Each row below holds a small network's activations on one input, seen along a few directions.
In each table, some parts of the input vary, and every possible input appears once, in random order.
Descriptions start from the smaller parts, as in this example, which fits no table here: one of 3 separate values, together with either a single point or one of 9 places around a ring or (one of 6 places along a line, together with one of 8 places around a ring).
Shared parts are said once, and a part with two or three values counts as separate values.

Other details of the inputs shift rows strongly along two fixed directions, in all tables alike. That doesn't count.

A family of inputs:
x1: 268	-17	143	30	-74	-143	-224	155	-31	251	-85	61
x2: 161	-255	-450	-46	230	-193	251	-2	-13	-251	547	169
x3: 177	5	214	-100	-117	-145	-188	50	-111	207	50	-46
x4: 202	-193	302	-23	-194	-210	-370	212	-8	395	-225	121
x5: -210	90	4	138	-45	116	154	-14	-48	-236	-110	-223
x6: -337	152	31	53	17	253	185	-114	107	-122	-167	16
x7: -203	151	-65	116	-62	195	138	-61	-148	-129	-105	-300
x8: 87	-15	-140	-80	102	-97	104	-54	-23	-79	274	37
x9: 97	24	387	-278	-75	-98	-219	23	83	352	-129	266
x10: -224	102	-87	35	74	185	212	-134	-70	-155	27	-192
x11: -118	143	-188	290	61	243	162	46	-81	-128	-98	-215
x12: 244	-4	-410	-123	240	-9	169	-7	-12	3	468	242
x13: -251	66	-202	239	-41	66	219	-78	6	-349	-4	-186
x14: -333	124	-193	105	80	205	254	-136	127	-231	-6	67
x15: 157	-148	252	-264	-1	-151	-301	-52	69	156	-44	54
x16: -281	176	-11	15	90	270	169	-84	0	-103	-97	11
x17: 270	-71	-407	37	177	-192	185	63	-100	-252	470	49
x18: 256	-46	156	39	-101	-149	-198	171	16	244	-115	72
x19: 164	-15	72	-232	-46	-121	-92	-65	-60	248	131	6
x20: 362	-148	-504	186	125	-257	101	116	85	-126	392	186
x21: 115	-50	253	-223	-59	-200	-120	-18	41	200	32	59
x22: -739	374	530	60	-188	625	34	-184	-19	90	-755	-319
x23: 76	-181	323	-124	-198	-236	-273	111	-72	210	-91	28
x24: -342	-27	-122	45	111	237	208	-33	7	-187	-16	114
x25: -249	52	-87	67	13	109	231	-130	55	-228	9	-136
x26: 214	-120	165	-115	-19	-164	-311	52	6	47	-47	-1
x27: -146	84	-120	303	-47	151	123	36	53	-163	-204	-155
x28: 254	-130	138	13	-18	-48	-352	135	51	159	-216	37
x29: 259	-146	-430	-103	408	-35	67	-13	80	-213	426	331
x30: 188	-70	135	-73	-132	-280	-141	66	12	95	71	40
x31: 198	39	301	-47	-236	-22	-324	124	-66	462	-269	-50
x32: -315	57	10	62	-76	95	148	-180	63	-166	-114	-143
Description of these inputs: one of 4 places along a line, together with either one of 2 separate values or one of 6 places along a line.
Q: The inputs of x2 and x24 match in every part but the place on the line of 4. If x21 is changed in the same way as x2 into x24, which row does it become?
A: x9
Q: Start at x29 and move only the place on the line of 4, one step at a time. The first step leads to x15. Which rows follow, in order?
A: x26, x28
Q: Change only the choice among 2 separate values in x28. List by row number the other rows that result.
A: x4
Q: Change only the place on the line of 6 in x7. List by row number the other rows that result.
A: x3, x5, x13, x17, x30

A family of inputs:
x33: -450	238	189	124	-112	295	190	-145	45	41	-362	-72
x34: -105	30	-555	-107	358	11	484	-207	-149	-510	581	-108
x35: -218	158	-179	293	45	429	230	-26	-140	-213	-268	-330
x36: -365	218	-224	280	-44	299	278	-43	-38	-105	-204	-172
x37: -16	145	859	-95	-432	34	-496	52	9	477	-682	-138
x38: -487	157	804	-53	-462	212	-237	-106	-187	226	-730	-652
x39: 397	-325	120	-312	-23	-516	-327	28	264	343	243	401
x40: 577	-95	-142	-306	198	-301	-201	9	7	423	515	451
x41: -36	-175	-48	258	-9	44	-79	82	-66	-153	-104	-174
x42: -282	152	-443	208	120	210	434	-160	54	-186	73	33
x43: -391	191	-135	297	24	308	304	-32	-46	-146	-173	-170
x44: -75	45	-232	-110	339	167	166	-74	-5	-228	166	124
x45: 387	-70	-288	-87	-8	-427	93	-20	-146	-243	625	-49
x46: 316	-5	127	-332	115	-148	-252	-4	-5	419	175	331
x47: 127	-152	45	-147	-168	-270	15	-51	-116	19	389	-57
x48: -486	82	237	-1	-22	334	-69	-175	75	-143	-324	-55
x49: -247	63	-144	229	110	385	213	18	-128	-337	-311	-302
x50: 354	-103	129	-157	-86	-267	-168	193	-34	290	139	312
x51: -269	302	20	362	-168	310	86	-56	1	-52	-351	-365
x52: 235	78	-479	213	202	-27	233	34	15	-205	305	-19
x53: 273	-155	203	-299	16	-352	-206	79	121	316	135	394
x54: 265	-205	139	-139	-151	-304	-276	199	87	210	143	275
x55: 240	-222	135	-96	-194	-336	-308	143	96	203	112	272
x56: -88	-4	841	-171	-387	-50	-467	124	8	530	-561	37
x57: -340	-36	-335	136	134	159	368	-85	150	-411	95	54
x58: 332	-35	168	-388	123	-127	-253	45	3	325	187	359
x59: -396	198	-754	512	274	533	575	-54	-100	-515	-58	-473
x60: 198	-59	173	-254	-2	-183	-67	30	77	285	34	335
x61: -100	-25	132	-221	101	92	-142	-82	83	21	-82	113
x62: -680	227	933	-188	-513	147	-145	-268	-35	232	-713	-437
x63: 351	-135	-357	26	223	-74	89	149	-131	-61	186	53
x64: 458	-67	-54	1	91	-266	-97	173	35	-55	260	127
x65: 8	-13	-64	208	-28	-53	-64	102	67	-245	1	-71
x66: 288	-200	-366	169	141	-296	-41	11	164	-215	325	35
x67: 227	-204	-453	146	195	26	135	118	-36	-337	235	-61
Q: What do these inputs look like to the network?
A: one of 5 places along a line, together with either a single point or one of 6 places along a line
Q: The inputs of x50 and x37 match in every part but the place on the line of 5. If x47 is changed in the same way as x50 into x37, which row does it become?
A: x45
Q: List by row number the other rows that have the place on the line of 5 in common with x40.
A: x34, x44, x46, x48, x58, x61
Q: Start at x61 and move only the place on the line of 5, one step at a time. The first step leads to x57. Which rows follow, in order?
A: x54, x65, x67

A family of inputs:
x68: 76	4	183	-158	-80	-84	-97	-30	-89	143	13	-52
x69: -76	-20	292	-82	-159	-95	-158	-42	-22	25	-183	-135
x70: -304	59	156	55	-77	136	52	-114	-86	-120	-248	-257
x71: -109	26	-132	51	68	68	196	-112	-71	-181	48	-169
x72: -84	43	-4	-64	56	68	100	-64	31	2	64	115
x73: -291	169	-72	222	-26	252	209	20	-48	-143	-158	-249
x74: 98	-27	-803	229	412	121	439	14	-9	-518	433	63
x75: -261	51	78	147	-18	276	-3	-8	-8	-93	-357	-139
x76: 73	20	-275	98	218	148	156	38	-26	-120	130	47
x77: 221	-21	150	-244	-80	-172	-184	-1	-75	221	124	45
x78: -148	-17	336	-90	-122	-37	-149	-33	121	89	-200	59
x79: 679	-297	-190	-98	24	-576	-202	207	62	149	521	348
x80: 74	-50	226	-206	-74	-123	-166	-15	92	261	-6	191
x81: 120	-38	-454	178	134	-26	255	51	-4	-224	315	-18
x82: -58	-24	267	44	-78	56	-221	55	68	74	-323	-41
x83: -269	185	-66	240	-43	243	185	-48	-45	-115	-167	-238
x84: 55	73	-96	24	96	111	-6	23	-16	21	-14	31
x85: -147	-18	237	-100	-86	0	-103	-37	75	109	-138	78
x86: 303	-69	26	-281	9	-249	-153	12	63	273	276	336
x87: 48	-48	140	36	-177	-117	-151	84	-16	147	-129	-17
Q: What do these inputs look like to the network?
A: one of 4 separate values, together with one of 5 places along a line
Q: Change only the place on the line of 5 in x82. List by row number the other rows that result.
A: x74, x75, x76, x84
Q: Change only the choice among 4 separate values in x79. List by row number the other rows that result.
A: x69, x78, x82
Q: Change only the place on the line of 5 in x77. List by row number the other rows that result.
A: x68, x69, x70, x71
